These are the activations of a small neural network, seen along a few directions. Each row is one input.
In each table, some parts of the input vary, and every possible input appears once, in random order.
Descriptions start from the smaller parts, as in this example, which fits no table here: ring(8) and (point or (values(2) and line(4)) or line(11)).
Shared parts are said once, and a part with two or three values counts as separate values.
In the rows, 128 means zero.

Other details of the inputs shift rows strongly along two fixed directions, in all tables alike. That doesn't count.

A family of inputs:
row 1: [ 66 168  44 135 125  83 142 116  92 161  79 127 163 210 120]
row 2: [134 144 106  40 140 113 115 159 142 100 164 228 142 111  24]
row 3: [107 124 162 210 117 133 147  87  96 140  98  41 126 145 189]
row 4: [134 147 104  37 138 115 114 161 146  97 169 231 146 107  20]
row 5: [145 150  79  40 152 111 128 170 147 100 163 223 139 107  33]
row 6: [219 107 191 125 124 186 197 130 131  62 166 100  74  30 163]
row 7: [ 53 161  74 143 114  86 130 104  89 165  84 131 174 206 102]
row 8: [120 106 164 194 114 162 116 109 112 196  87  60 142 133 207]
row 9: [127 142 104  54 152  93 102 166 183  83 161 209 123 112  32]
row 10: [230  88 203 109 130 187 147 140 115  80 166 118  83  51 174]
row 11: [ 44 161  81 155 124  76 118 104 114 154  92 120 165 215 100]
row 12: [117 119 155 197 115 132 141  91  96 135  97  42 115 166 203]
row 13: [ 50 158  82 157 133  84  89 116 105 176  98 121 187 191  95]
row 14: [123  84 131 202 113 133 118 111 136 200 125  40 122 125 235]
row 15: [130 148 108  40 126 108 144 146 153  76 161 224 122 129  32]
row 16: [133 145 116  35 117 102 126 142 164  69 151 219 105 145  37]
row 17: [ 41 144  73 151 137  89  89 139 156 207  86 117 170 188 112]
row 18: [127 141 113  50 152 105 101 156 167  85 169 215 129 121  33]
row 19: [ 69 163  43 131 122  83 140 118  92 163  80 124 160 217 120]
row 20: [145 121 124 193 134 148 144 112  67 165  91  55 148 127 212]
row 21: [215  91 218 129 142 180 138 134 137  70 171 104  75  45 172]
row 22: [ 50 155  74 162 137  71  90 125 119 174  87 116 177 184  97]
row 23: [ 55 143  72 131 128 110 101 132 115 218  87 138 186 196 117]
row 24: [126 142 116  54 150 104 102 158 167  89 172 214 131 118  27]
row 25: [143  91 105 181 115 152 144 115  99 212 126  54 134 123 241]
row 26: [155 121 173 134 123 136 156 127 164  71 150 107  88  76 123]
row 27: [ 66 155  80 144 123  86  87 111  94 174  79 139 186 202 108]
row 28: [216  58 203 120 121 187 140 134 174 116 209 104  64  35 197]
row 29: [202  99 228 139 122 180 172 118 150  51 175  91  66  39 157]
row 30: [133 117 162 204 116 142 116  97  78 161  90  62 150 135 197]
row 31: [118 119 148 204 115 122 144 100 111 133  87  33 108 154 206]
row 32: [ 71 155  67 134 130  91  99 121  78 180  86 141 185 204 118]
row 33: [138 113  82  17 123 116 112 163 178 139 198 237 124 116  59]
row 34: [ 60 150  67 149 136  70  85 130 118 170  85 115 166 203 112]
row 35: [225 102 192 127 127 184 198 130 128  63 163 100  69  38 174]
row 36: [123 147 110  53 137  90 133 153 191  60 157 200  95 125  40]
row 37: [160 118 176 122 128 144 152 120 143  73 150 117  83 105 141]
row 38: [ 71 161  48 144 138  91 116 127  82 188  87 129 189 181 106]
row 39: [ 54 161  84 148 107  79 116  99 103 158  78 132 170 214 102]
row 40: [165 119 174 116 112 145 150 113 135  77 136 133  97 104 133]
row 41: [133 127 125 193 120 141 173  98  78 144  87  49 130 142 211]
row 42: [ 49 162  86 149 106  80 117  97 102 160  77 130 169 208  96]
row 43: [ 69 154  71 142 129  91 101 120  80 183  89 139 193 196 108]
row 44: [ 71 164  48 144 135  93 116 127  84 186  90 126 194 179 106]
row 45: [120 147 109  56 137  90 133 151 193  60 157 201 102 122  35]
row 46: [219  95 212 119 119 186 182 120 126  56 162 111  71  52 174]
row 47: [224  92 205 117 134 188 151 135 117  78 165 122  93  41 169]
row 48: [134 118 157 194 117 141 114  98  76 158  85  64 142 143 205]
row 49: [206  81 214 138 128 227 118 148 179 114 174 131  69  32 189]
row 50: [134 138  83  25 151 131 129 183 184 131 164 225 129 102  40]
row 51: [139 141 110  34 132 105  95 157 155  92 155 228 127 134  33]
row 52: [137 144 104  27 124 109 139 150 151  74 159 222 110 142  41]
row 53: [ 78 161  43 135 141  90 113 131  82 182  84 133 181 194 122]
row 54: [127 123 147 187 109 141 157  91  71 142  88  59 128 156 211]
row 55: [167 113 161 123 143 135 122 144 151  91 146 121  98  82 136]
row 56: [148 102 154 139 146 177 104 163 205 133 162 135  87  70 155]
row 57: [166 112 167 133 142 136 124 143 152  95 150 118 106  74 129]
row 58: [238  94 180 109 141 187 162 150 119  81 166 111  78  40 176]
row 59: [ 60 159  84 151 117  88  88 111  94 179  85 133 192 190  97]
row 60: [207  96 219 145 127 166 173 128 165  48 164  86  56  37 166]
row 61: [157 118 175 125 128 143 153 117 145  74 150 117  91 103 135]
row 62: [122 153 121  46 115 105 130 138 168  71 157 220 121 123  18]
row 63: [127 129 130 199 118 141 174  97  77 149  90  46 132 132 200]
row 64: [107 132 103  59 155 146  81 178 219 128 185 234 113 115  51]
row 65: [128 118 163 204 114 142 116  96  76 163  89  59 150 130 190]
row 66: [124 111 115 204 138 188 126 133 116 208 106  67 133 121 235]
row 67: [ 53 164  73 143 111  88 130 104  90 164  87 129 179 204 101]
row 68: [117 117 161 210 130 139 118 101  86 160 102  47 145 130 190]
row 69: [216  97 222 122 111 178 167 115 136  52 154 110  60  58 173]
row 70: [117 105 138 203 128 190 110 124 113 206 109  78 137 131 230]
row 71: [134 114  94  26 114 109  98 155 191 136 190 234 121 119  55]
row 72: [131 138 110  42 148 104  97 161 165  88 169 213 120 133  36]
row 73: [164 116 169 132 138 140 125 142 155  93 154 115 108  63 120]
row 74: [110 105 161 200 131 159 117 114 123 193 103  48 137 134 206]
row 75: [106 124 154 216 116 121 148  95 112 137  89  33 120 136 190]
Description of these inputs: line(5) and (values(3) or (values(2) and line(6))).
- The inputs of row 67 and row 62 match in every part but the line(5) part. If row 7 is changed in the same way as row 67 into row 62, which row does it become? => row 42
- Which other rows does row 11 become when the values(2) part takes its other values? List them by row number. => row 24
- Start at row 29 and move only the line(6) part, one step at a time. The first step leads to row 3. Which rows follow, in order? => row 11, row 61, row 37, row 12
- Which other rows does row 31 become when the values(2) part takes its other values? List them by row number. => row 34
- Which other rows does row 50 become when the values(3) part takes its other values? List them by row number. => row 25, row 66
- Which other rows does row 49 become when the values(3) part takes its other values? List them by row number. => row 8, row 71

A family of inputs:
row 76: [168 108 164 140 116 161 165 122 127 111 139  92  97  87 173]
row 77: [158 118 175 132 130 138 132 129 156  76 152 117  87  93 131]
row 78: [135 126 118  92 129 125 145 139 160 104 145 152 104 119 106]
row 79: [146  80 145 190 126 156  97 123 118 205 131  58 134 107 230]
row 80: [118 137 138 115 124 108 123 132 153  96 134 148 116 132  89]
row 81: [144 121 130 134 120 143 157 122 117 122 132 118 123 110 147]
row 82: [128 117 139  80 131 162  98 150 172 144 156 195 122 119  99]
row 83: [ 71 160  54 117 126  87 125 123  97 169  95 150 174 202  97]
row 84: [122 138 102 152 123 121 135 112  78 152  92 101 149 165 163]
row 85: [116 141 127 106 127 106 124 129 145 107 131 152 129 136  76]
row 86: [153 115 144 134 129 144 150 127 148 106 143 104  91 104 161]
row 87: [ 79 157  94 141 124  84 100 113  76 150  84 126 176 197 107]
row 88: [113 131 145 181 124 126 130  98  77 145  93  76 154 152 166]
row 89: [124 142 125  94 129 109 127 132 137  95 143 176 133 121  64]
row 90: [146 129 120 114 161 151 112 170 158 139 149 154 132  77 110]
- What do these inputs look like to the network? => values(3) or (values(2) and line(6))
- Which other rows does row 87 become when the line(6) part takes its other values? List them by row number. => row 77, row 80, row 85, row 88, row 89
- List by row number the other inputs of the same sort as row 82. => row 79, row 90

A family of inputs:
row 91: [158  83 212  96 109 171 101 118 179  96 181 162  92  84 132]
row 92: [182 124 185  92 143 127 128 126 132  49 139 130 102 104 107]
row 93: [100 170  87  94 144 125 102 158  96 162 100 205 180 156  78]
row 94: [113 124 143 217 148 147  97 125 139 195 112  46 159 102 191]
row 95: [158 118 102  91 129 131 132 144 119 144 164 147 122 111 143]
row 96: [110 132 167 229 130 102 117  99  91 115  95  49 135 135 176]
row 97: [ 98 144 118 158 131 113 171 104  87 137 106  96 147 158 131]
row 98: [ 45 113  86 141 132 103  85 140 172 176 102 112 132 175 106]
row 99: [186 113 155  92 105 135 188 134 160  64 148 139  84  80 131]
row 100: [153 145 152 105 110 144 141 124 111  73 143 143 119 110  84]
row 101: [ 46 172  26  80 125  70 133 122 176 134 109 195 126 209  47]
row 102: [184 112 131  86 125 137 121 138 106 137 148 168 135  92 108]
row 103: [132 114 101 183 132 158 148 130  95 181 117  72 130 149 232]
- What do these inputs look like to the network? => values(3) or line(4) or line(6)
- Which of the alternatives is row 92? => line(6)
- List by row number the other inputs of the same sort as row 95. => row 93, row 102, row 103
